These are the activations of a small neural network, seen along a few directions. Each row is one input.
Each table varies a few parts of the input and shows all the possible inputs, shuffled.
Descriptions start from the smaller parts, as in this example, which fits no table here: line(4) and (point or ring(9) or (values(2) and ring(8))).
Shared parts are said once, and a part with two or three values counts as separate values.
In the rows, zero is written as 128.

Other details of the inputs vary at random and push rows far along two fixed directions, the same in every table; ignore that.

Table:
row 1: [141 105 128 119 107 131 133  96 115 124 132 154]
row 2: [127 139 106 133 161 112 108 154 136 108 131 114]
row 3: [138 129 112 126 178 121 115 133 145 102 132 138]
row 4: [124 124 132 126 175 121 129 131 163 113 107 130]
row 5: [136 134 119 136 179 109 128 138 130 103 114 128]
row 6: [146 127 118 120  94 125 118  97 109 128 132 128]
row 7: [ 67 128 120 147  33 147 112 173 134 173 132  83]
row 8: [114 122 136 128  94 142 136 114 117 145 135 145]
row 9: [140 122 153 124 117 142 143  94 119 145 134 143]
row 10: [123 142 133 127 155 137 119 177 155 133 131 115]
row 11: [143 144 138 130 183 111 136 135 136 120 120 118]
row 12: [134 123 145 119 113 127 150  96 102 132 124 129]
row 13: [131 128 143 125 111 121 142  95 101 130 123 140]
row 14: [ 78 144 101 147 111 150 122 220 163 150 147  93]
row 15: [141 127 113 127 174 101 124 140 134  99 120 126]
row 16: [134 111 134 127 114 139 135  96 111 131 126 155]
row 17: [137 122 111 121  97 140 114 114 127 136 140 137]
row 18: [149 133 163 120 107 129 140 101 106 131 124 129]
Each input here is: values(2) and (point or line(8)).
The inputs of row 5 and row 16 match in every part but the values(2) part. If row 2 is changed in the same way as row 5 into row 16, which row does it become?
> row 3

Table:
row 19: [115 129 156 129  75 157 134 155 132 161 118 126]
row 20: [122 146 107 141  65 119 112 139  91 151 138 112]
row 21: [123 133 118 136  79 133 103 140  95 160 148 126]
row 22: [174 116 142  91 121 142 129  70 116 114 151 159]
row 23: [105 115 140 144  81 145 158 145 115 163 145 121]
row 24: [135 111 168 105 138 146 172  79 113 130 131 170]
row 25: [188 108 136 108 118 130 132  73 104 114 142 140]
row 26: [112 128 141 146  79 155 134 123 136 175 139 102]
row 27: [105 149 153 142 158 116 120 186 154 114 112  98]
row 28: [139 137 101 118 157 119  96 184 143 116 142  95]
row 29: [139 127 110 109  66 149 114 143 123 150 152 120]
row 30: [151 155 142 123 210  91 147  96 147 106  91 108]
row 31: [113 143 150 132 163 147 122 193 174 128 122 125]
row 32: [ 93 122  88 141 149 103 100 165 165  96 120 118]
row 33: [135  89 126 112 122 136 126  61 137 109 127 183]
row 34: [144 115 159 108 137 131 180  81 108 135 120 164]
row 35: [150  82 121 129 114 124 132  62 124 111 120 165]
row 36: [129 120 170 118 129 110 172  74  93 120 124 145]
row 37: [114 114 105 152  74 155 122 137 110 144 146 125]
row 38: [102 116 111 139  78 146 112 135  97 146 138 124]
row 39: [143  92 117 113 116 127 133  66 131 114 113 176]
row 40: [134 134 107 118  56 126 112 138 103 136 139  93]
row 41: [ 92 116 144 129  84 142 147 144 100 164 134 116]
row 42: [100 145  96 147 159 117 108 173 136 101 130 109]
row 43: [110 147  84 146 156 110 116 173 130 105 115 101]
row 44: [135 156  94 136 162 124 108 184 148 133 141 130]
row 45: [164 107 185 126 124 135 153  78 111 127 110 151]
row 46: [135 131 113 149  74 141 113 140 107 158 156 128]
row 47: [149 143 154 112 223 131 143  98 172 114 119 145]
row 48: [106 149 130 138 173 126 117 166 163 145 122  89]
row 49: [145 116  96 123 198  80 125 101 147  71  87 140]
row 50: [ 91 130 135 132  73 124 159 143  98 154 122 103]
row 51: [121 139 118 133  81 154 109 140 120 157 165 146]
row 52: [114 140  86 138 163 138 118 177 151 117 129 128]
row 53: [159 135 144 123 125 105 125  69  85 114 136 153]
row 54: [ 98 162 132 141 163 115 121 161 165 131 124  85]
row 55: [132 148 104 122 151 109 100 178 146 100 145  92]
row 56: [149 128 117 119 220 130 131 106 143  82 127 166]
row 57: [157 127 173 120 216 107 136 123 139  99  94 134]
row 58: [113 151 138 141 153 110 127 187 148 120  97  90]
row 59: [106 139 137 129  80 159 136 128 143 177 133 113]
row 60: [137  85 125 117 116 115 121  61 115 112 112 163]
The inputs of row 51 and row 20 match in every part but one. If row 47 is changed in the same way as row 51 into row 20, which row does it become?
> row 30
The inputs of row 58 and row 45 match in every part but one. If row 40 is changed in the same way as row 58 into row 45, which row does it become?
> row 25
Describe the family of inputs behind these rows.
> line(6) and (values(3) or line(4))
Change only the values(3) part in row 23. List by row number the other rows that result.
> row 26, row 45
Change only the line(6) part in row 56. List by row number the other rows that result.
> row 37, row 38, row 42, row 43, row 52
Change only the values(3) part in row 34. List by row number the other rows that result.
> row 19, row 59
